Look-ups in named tables: a row name and a column name give one cell, copied from the table.

Riv =
columns: Vibon, Nesirum, Ratud
Katano: [142, 186, 150]
Gazi: [210, 159, 40]
Zitaka: [131, 251, 162]
Fosub: [122, 224, 170]
Gofile: [136, 170, 93]
Sazekig: [203, 22, 124]

Ratud of Gofile = 93
Nesirum of Sazekig = 22
Vibon of Katano = 142
Vibon of Gofile = 136
Ratud of Sazekig = 124
Ratud of Zitaka = 162
Nesirum of Zitaka = 251
Ratud of Fosub = 170
Vibon of Zitaka = 131
Nesirum of Gofile = 170
Ratud of Gazi = 40
Nesirum of Fosub = 224
Vibon of Gazi = 210
Vibon of Fosub = 122
Vibon of Sazekig = 203

Fibuf:
         Pumipog  Riranog  Dinobef  Pufe  Veb  Zogev   Liv  Fuvo  Bezole
Gobase      -157     -537     -741  -771  141   -764  -341   790    -774
Piniva       405      160      416   313  -79    454    69  -169     471
Zag          -93     -409     -623  -633  216   -637  -227   780    -643
Gote          79      -86        3   -61  -69     -8   -89    55     -13
Rep          -30       28       -7    12   39    -12    35    26     -14
Fonak        -65       -9      -54   -33   22    -60     4    22     -62
Lelubul      -27      -17        7    -3  -47     -5   -25   -44     -10
Kela         -10       67       22    61   40     44    60   -68      55
Far         -423      520      125   432  303    139   499  -365     147

Gote, Riranog => -86
Lelubul, Riranog => -17
Far, Pumipog => -423
Lelubul, Dinobef => 7
Gote, Dinobef => 3
Gobase, Veb => 141
Rep, Liv => 35
Kela, Riranog => 67
Gote, Zogev => -8
Rep, Zogev => -12
Gote, Liv => -89
Lelubul, Zogev => -5
Piniva, Bezole => 471
Kela, Fuvo => -68
Gote, Fuvo => 55
Zag, Fuvo => 780
Lelubul, Veb => -47
Rep, Bezole => -14
Kela, Liv => 60
Which row has the largest Zogev? Piniva

Tos
     Zetaz  Nanubu  Nev  Fiteb
Bev    2.3     2.1  8.1    3.2
Kon    1.5     1.7  5.1    2.2
Rer    1.2     1.6  3.7    1.7
Kul    0.7     1.4  2.0    1.1

Nev of Bev: 8.1
Nanubu of Kul: 1.4
Fiteb of Bev: 3.2
Zetaz of Kul: 0.7
Nev of Kon: 5.1
Nanubu of Bev: 2.1
Fiteb of Rer: 1.7
Zetaz of Bev: 2.3
Nanubu of Rer: 1.6
Nanubu of Kon: 1.7
Fiteb of Kon: 2.2
Nev of Kul: 2.0
Nev of Rer: 3.7
Zetaz of Kon: 1.5
Fiteb of Kul: 1.1
Zetaz of Rer: 1.2

Savato =
        Fekara  Dek  Muvakil
Bevi       145  375      744
Big        776  500      693
Rif        642  480      679
Paz        819  519      709
Dimemo     526  857      734
Kefopo     417  526      582
Rol        144  432      771
Sek        710  614      762

Big, Muvakil: 693
Dimemo, Fekara: 526
Dimemo, Muvakil: 734
Sek, Muvakil: 762
Bevi, Muvakil: 744
Kefopo, Muvakil: 582
Rif, Fekara: 642
Paz, Muvakil: 709
Sek, Fekara: 710
Rif, Muvakil: 679
Paz, Fekara: 819
Rol, Muvakil: 771
Bevi, Fekara: 145
Dimemo, Dek: 857
Kefopo, Dek: 526

Koruni:
columns: Sive, Gedug, Duned, Lusa, Nog, Dok, Sula, Tufetev, Sifet, Feg
Misepa: [4248, 4734, 3487, 3003, 7568, 3370, 4634, 4361, 5362, 7117]
Lok: [3535, 3760, 5401, 4563, 3933, 3490, 5448, 5314, 3339, 5921]
Gufo: [6376, 3350, 4826, 6168, 5700, 3451, 2348, 6185, 2454, 5911]
Kogegu: [4838, 2185, 3730, 4835, 3180, 3233, 7150, 4615, 1584, 6259]

Dok of Gufo = 3451
Duned of Gufo = 4826
Tufetev of Gufo = 6185
Sifet of Lok = 3339
Tufetev of Kogegu = 4615
Nog of Gufo = 5700
Sula of Gufo = 2348
Tufetev of Lok = 5314
Lusa of Kogegu = 4835
Feg of Lok = 5921
Lusa of Lok = 4563
Duned of Misepa = 3487
Sula of Kogegu = 7150
Tufetev of Misepa = 4361
Sifet of Kogegu = 1584
Sive of Lok = 3535
Dok of Lok = 3490
Sifet of Gufo = 2454
Gedug of Kogegu = 2185
Gedug of Gufo = 3350

Rumeg
fields: Pobobo, Kamom, Fon, Dizeke, Lomom, Kes, Mas, Tes, Faro
Muki: [-27, -10, 0, 19, -63, -3, -17, -15, 45]
Lebo: [46, -5, 6, 13, -35, 67, 16, -77, -49]
Sedenor: [-18, -10, 3, 23, -72, 11, -13, -28, 41]
Gadez: [29, -7, 7, 22, -58, 58, 7, -70, -17]
Gire: [13, -8, 7, 24, -66, 44, 0, -57, 5]
Mur: [-22, -10, 3, 23, -71, 6, -14, -23, 45]
Tolup: [-23, -10, 2, 22, -69, 2, -15, -20, 46]
Guvug: [-26, -10, 1, 20, -67, 0, -16, -17, 46]
Bena: [-29, -10, -1, 15, -57, -9, -17, -9, 44]
Zegegif: [-30, -10, -2, 13, -53, -11, -17, -6, 43]
Mik: [-1, -10, 5, 25, -71, 29, -6, -44, 23]
Keta: [-28, -10, 0, 17, -60, -6, -17, -12, 45]
Sef: [-12, -10, 4, 24, -72, 18, -10, -34, 35]
Ritug: [41, -6, 7, 19, -48, 68, 13, -78, -36]

Ritug, Kamom: -6
Guvug, Kamom: -10
Guvug, Kes: 0
Mik, Faro: 23
Zegegif, Faro: 43
Mur, Fon: 3

Digu =
,Kot,Nef,Zosugob,Lilu,Tov,Getago
Puz,0.6,-0.5,-0.1,-0.6,0.7,-0.6
Rosora,0.8,-0.3,0.2,-0.5,-0.3,-0.2
Bis,0.5,-0.3,-0.2,-0.7,0.1,0.4
Pek,0.5,-0.5,-0.1,-0.6,0.7,-0.6

Puz, Nef -> -0.5
Puz, Lilu -> -0.6
Rosora, Getago -> -0.2
Puz, Tov -> 0.7
Bis, Kot -> 0.5
Bis, Lilu -> -0.7
Rosora, Lilu -> -0.5
Rosora, Nef -> -0.3
Rosora, Kot -> 0.8
Pek, Zosugob -> -0.1
Puz, Zosugob -> -0.1
Pek, Getago -> -0.6
Bis, Tov -> 0.1
Puz, Kot -> 0.6
Pek, Kot -> 0.5
Bis, Nef -> -0.3
Pek, Nef -> -0.5
Rosora, Tov -> -0.3
Rosora, Zosugob -> 0.2
Which row has the largest Lilu? Rosora

Table Bivudi
	Bevul	Nuto	Kiles
Zibug	116	75	92
Kuv	116	60	71
Mon	128	93	100
Tuper	106	64	83
Dadura	29	154	120
Zol	178	218	114
Rulirig	114	62	81

Nuto of Kuv is 60
Nuto of Mon is 93
Kiles of Rulirig is 81
Kiles of Zibug is 92
Nuto of Zibug is 75
Nuto of Zol is 218
Bevul of Kuv is 116
Kiles of Dadura is 120
Nuto of Dadura is 154
Kiles of Tuper is 83
Bevul of Mon is 128
Kiles of Kuv is 71
Bevul of Dadura is 29
Bevul of Rulirig is 114
Nuto of Tuper is 64
Kiles of Mon is 100
Bevul of Zibug is 116
Kiles of Zol is 114
Nuto of Rulirig is 62
Bevul of Zol is 178

Table Dedaf
fields: Vog, Dab
Rim: [-0.71, -0.09]
Nalikam: [0.27, 0.25]
Derem: [0.05, 0.26]
Beb: [0.58, 0.33]
Zonates: [-0.36, -0.41]
Zup: [-0.71, -0.91]

What is the Dab of Derem in Dedaf? 0.26
What is the Vog of Zonates in Dedaf? -0.36
What is the Vog of Derem in Dedaf? 0.05
What is the Dab of Zonates in Dedaf? -0.41
What is the Dab of Beb in Dedaf? 0.33
What is the Dab of Rim in Dedaf? -0.09
What is the Vog of Rim in Dedaf? -0.71
What is the Vog of Nalikam in Dedaf? 0.27
What is the Vog of Zup in Dedaf? -0.71
What is the Dab of Zup in Dedaf? -0.91
What is the Vog of Beb in Dedaf? 0.58
What is the Dab of Nalikam in Dedaf? 0.25
Row with the largest Dab: Beb

Lum.csv
,Boz,Punok
Peroke,137,254
Buz,108,205
Zinu,212,144
Malo,37,124
Veges,65,85
Tere,223,176
Fusetav,189,120
Fos,9,56

What is the Punok of Peroke in Lum?
254
What is the Punok of Veges in Lum?
85
What is the Punok of Fusetav in Lum?
120
What is the Boz of Peroke in Lum?
137
What is the Boz of Fusetav in Lum?
189
What is the Punok of Buz in Lum?
205
What is the Boz of Malo in Lum?
37
What is the Boz of Buz in Lum?
108
What is the Boz of Fos in Lum?
9
What is the Punok of Tere in Lum?
176
What is the Boz of Veges in Lum?
65
What is the Punok of Fos in Lum?
56
What is the Punok of Zinu in Lum?
144
What is the Punok of Malo in Lum?
124
What is the Boz of Zinu in Lum?
212
What is the Boz of Tere in Lum?
223

Lus
|  | Vurane | Milak |
|---|---|---|
| Muzi | 122 | 185 |
| Folo | 163 | 116 |
| Zis | 140 | 176 |
| Guveg | 128 | 161 |
| Dav | 154 | 186 |
| Pufude | 252 | 0 |
| Daga | 162 | 155 |
| Mivolov | 172 | 141 |
| Gata | 69 | 95 |
| Vez | 165 | 148 |

Milak of Zis: 176
Vurane of Dav: 154
Milak of Dav: 186
Milak of Guveg: 161
Vurane of Gata: 69
Vurane of Vez: 165
Vurane of Zis: 140
Vurane of Mivolov: 172
Vurane of Folo: 163
Milak of Vez: 148
Milak of Pufude: 0
Vurane of Muzi: 122
Milak of Folo: 116
Which row has the largest Milak? Dav

Fevak =
,Dimu,Rep,Noku,Gasigi
Zuzulo,0.3,-0.2,0.0,0.1
Ren,0.4,-0.4,-0.1,0.1
Dezu,1.0,-0.6,-0.1,0.2
Non,0.2,0.0,-0.2,0.3
Gar,0.1,0.2,0.3,0.3
Ruvo,0.1,-0.1,0.1,0.5
Fupa,-0.2,0.0,-0.7,-0.2
Gagute,0.0,0.1,-0.2,0.5
Valeb,0.4,-0.2,0.0,0.0

Dimu of Gagute: 0.0
Dimu of Zuzulo: 0.3
Gasigi of Dezu: 0.2
Gasigi of Ruvo: 0.5
Dimu of Ruvo: 0.1
Dimu of Gar: 0.1
Gasigi of Gagute: 0.5
Rep of Valeb: -0.2
Gasigi of Valeb: 0.0
Dimu of Fupa: -0.2
Dimu of Dezu: 1.0
Rep of Ruvo: -0.1
Noku of Gagute: -0.2
Rep of Fupa: 0.0
Noku of Dezu: -0.1
Row with the largest Noku: Gar

